A small network was shown many inputs. Here are its activations along a few directions, one row for each input.
Each table varies a few parts of the input and shows all the possible inputs, shuffled.
A made-up example of a description, with smaller parts first: one of 5 places around a ring, together with either a single point or (one of 2 separate values, together with one of 4 places along a line) or one of 11 places around a ring.
Shared parts are said once, and a part with two or three values counts as separate values.

Other details of the inputs shift rows strongly along two fixed directions, in all tables alike. That doesn't count.

A family of inputs:
r1: [-21 -31  44  55 -27 -23  66 -18 -13   8  15   0]
r2: [-28   9  -1 -15 -22  10  19   7  55 -21   4 -65]
r3: [ -2  10 -12  -9 -25  18  39   6  22 -22  -9 -67]
r4: [ 37  34   8 -44  33   9 -39  15  -8 -10  16  26]
r5: [-67  -3 -15  24 -48  -3  59   5  87  -7 -20 -72]
r6: [ 21  20 -10 -30  -2  31 -23  12 -12 -10   8 -25]
r7: [-59 -28  63  50 -26 -35  68 -31  28  37  20  -1]
r8: [ 13  19 -19 -24  18  12 -43  27  -5   2  -3  25]
r9: [ 17  38 -37 -31  16  31 -37  41  12 -18 -10  -6]
r10: [  1  12  -8 -12 -21   0  48   2  31 -44 -12 -50]
r11: [ -3  -7  56  28  12 -14   3  -7 -28  35  36  48]
r12: [-28 -29  10  55  16 -50  29 -42 -36  12  10  24]
r13: [ 44  15 -21  -6  16  12 -18  23 -23 -28 -15  28]
r14: [ 25 -23   9  26  10  -1 -21   3 -59  32   3  57]
r15: [  9 -23  65  19  23 -22 -25 -19 -36  36  40  69]
r16: [ 16 -24  25   4  -1  -7  -2 -11 -43  20  15  22]
r17: [ -7  31 -10 -27  -6  25   4  24  31 -23   6 -53]
r18: [  8  33 -59 -40  32  10 -46  -7  -9 -20  -7 -31]
r19: [-47  38 -36  -2  10 -19  35 -15  62 -21 -11 -60]
r20: [ 13  -8 -23  -4 -10   9  -3   4  11 -12 -22 -14]
r21: [ 49 -27  37   3  25 -10 -36 -12 -62  -5  23  65]
r22: [-54 -31  -3  53  -8 -42  49 -46  -9  27   1 -23]
r23: [ 24  -4  -1 -26   2  11  -7  -4 -12 -12  -4 -15]
r24: [ -1  17 -10  -5   6   2  -5  10  40  -8 -11   5]
r25: [ 28  11 -34 -23   1  14 -15  17  -5 -13 -23  -2]
r26: [ -5 -32  56  14  18 -14 -32 -13 -50  45  38  61]
r27: [ 41  31  -6 -60  35  24 -69  27 -24 -15  17  16]
r28: [-52 -37  15  47 -39 -15  40 -22  13  40  -9  -4]
r29: [ 65  54 -30 -49  55  31 -79  42 -17 -19  -4  52]
r30: [-10  28 -37 -24  42  -5 -40  -2  -5  -9   6 -12]
r31: [ 25   0 -10 -30  -5  17  -7  -1   6 -26  -5 -37]
r32: [-43 -40  41  34 -34 -14  37 -32  -4  39  15 -11]
r33: [ 27  10 -38 -29   3  19 -15  13   7 -21 -31 -13]
r34: [ 18   3 -24  -3  -7   4  11   8  24 -40 -26 -11]
r35: [  8 -21  14  27   4   3 -31   2 -56  45  12  59]
r36: [ 28  22 -22 -41   0  16  13   6  27 -61 -20 -43]
r37: [ 28  19 -13 -46   4  25 -35  10 -14 -11   5 -14]
r38: [-25 -27  12  34 -22 -12   9 -10 -18  43   1  26]
r39: [  8 -43  50  18   3  -8 -35 -25 -60  44  36  51]
r40: [  9 -36  24  38   6 -24   5 -13 -38  14  -4  65]
r41: [-44   5 -16   5 -24   3  28  10  57  -3 -19 -40]
r42: [ 42  19 -31 -22  12   8 -15  22  -7 -37 -23  18]
r43: [-57 -10 -23  23 -60   4  60  -7  74  -4 -28 -79]
r44: [-42 -21  35  50 -11 -30  36 -16  19  40   2  36]
r45: [-12  28 -16  -5  -3  -1  18  15  46  -5 -16  -5]
Description of these inputs: one of 5 places along a line, together with either a single point or (one of 2 separate values, together with one of 4 places along a line).
Changing only the place on the line of 5 turns r20 into r5. The same change can be made to r16. Which row results?
> r27
Which other rows does r6 become when the choice among 2 separate values takes its other values? List them by row number.
> r35
Which other rows agree with r1 in the place on the line of 5? List them by row number.
> r10, r12, r13, r21, r34, r36, r40, r42

A family of inputs:
r46: [ -6 -26  23  32 -23 -17  41 -16  13  11 -11  14]
r47: [-12   7 -21  -8  19 -13 -15 -13   1   9  -6   5]
r48: [  8 -21  -6   0 -15   3   4 -13 -21   8  -9  -8]
r49: [16 18  0  2 11 -3 11  6  1 -6 -5 16]
r50: [-41  18 -30  22 -27  -3  67   2  66 -39 -21 -80]
r51: [  3   3  31  -8   6  -5  11 -10 -10  -7  28 -13]
r52: [ -8 -13   3  29   9 -27  17 -22 -34  17   4  21]
r53: [ 24  44 -25 -50  16  31 -40  26  24  -7  -8  -8]
r54: [ 41   4   0 -24  -4  23 -18  12  -7  -4  -9  12]
r55: [ 15 -15  -8   8   2   0  -9  -3  -1 -21 -10   6]
r56: [-29 -13  23  33 -23  -9  37   6  -8  18  11  -2]
r57: [-17  -5  27  33 -21  -5  43  -2   0  27   8   2]
r58: [  8  17  16 -41  24   6 -38  -5   3  -5  25  -4]
r59: [-10 -42  34  29 -27  -8  16  -2 -23  24   7  24]
r60: [ 13  10 -15  -8   9   6  -8  -1 -33   5   2  -4]
r61: [-67   9 -19  18 -40   5  50   1  79  -5 -11 -86]
r62: [ 31  38 -34 -37  23  15 -21  31   3 -44 -13  -4]
r63: [-12   6 -15 -12   7   3 -20  -6  -6  21   1  -7]
r64: [ 37  -4  20 -38   9  11 -23  -6 -12 -24  13  -7]
r65: [  8 -33   5  18   1 -21   2 -27 -34  12  -7  29]
r66: [  1  16  -7 -26  12  15 -39  23   0   6   6  11]
r67: [ -1   3  15   7  19 -12 -17  -5   0  26   5  47]
r68: [  3  15 -19 -10  29   2 -42   5   7  -9   1  14]
r69: [-18 -22  25  47  -7  -9  14  -6 -29  26  21  15]
r70: [ 22 -14  -3  -2  -5  17 -22   5 -15  -9  -1   1]
r71: [  6 -33  20  20  -5 -16   2  -3 -22   4  -2  41]
r72: [-16  35 -38 -33   3   9  -2  23  57 -33 -20 -37]
Changing only one part turns r51 into r64. The same change can be made to r60. Which row results?
> r48
Describe the family of inputs behind these rows.
> one of 3 separate values, together with either a single point or (one of 2 separate values, together with one of 4 places along a line)
Which other rows does r62 become when the choice among 2 separate values takes its other values? List them by row number.
> r56
Which other rows agree with r47 in the choice among 3 separate values? List them by row number.
> r53, r58, r61, r63, r66, r67, r68, r72
Which other rows does r52 become when the choice among 3 separate values takes its other values? List them by row number.
> r47, r65
Which other rows does r54 become when the place on the line of 4 takes its other values? List them by row number.
> r48, r59, r70
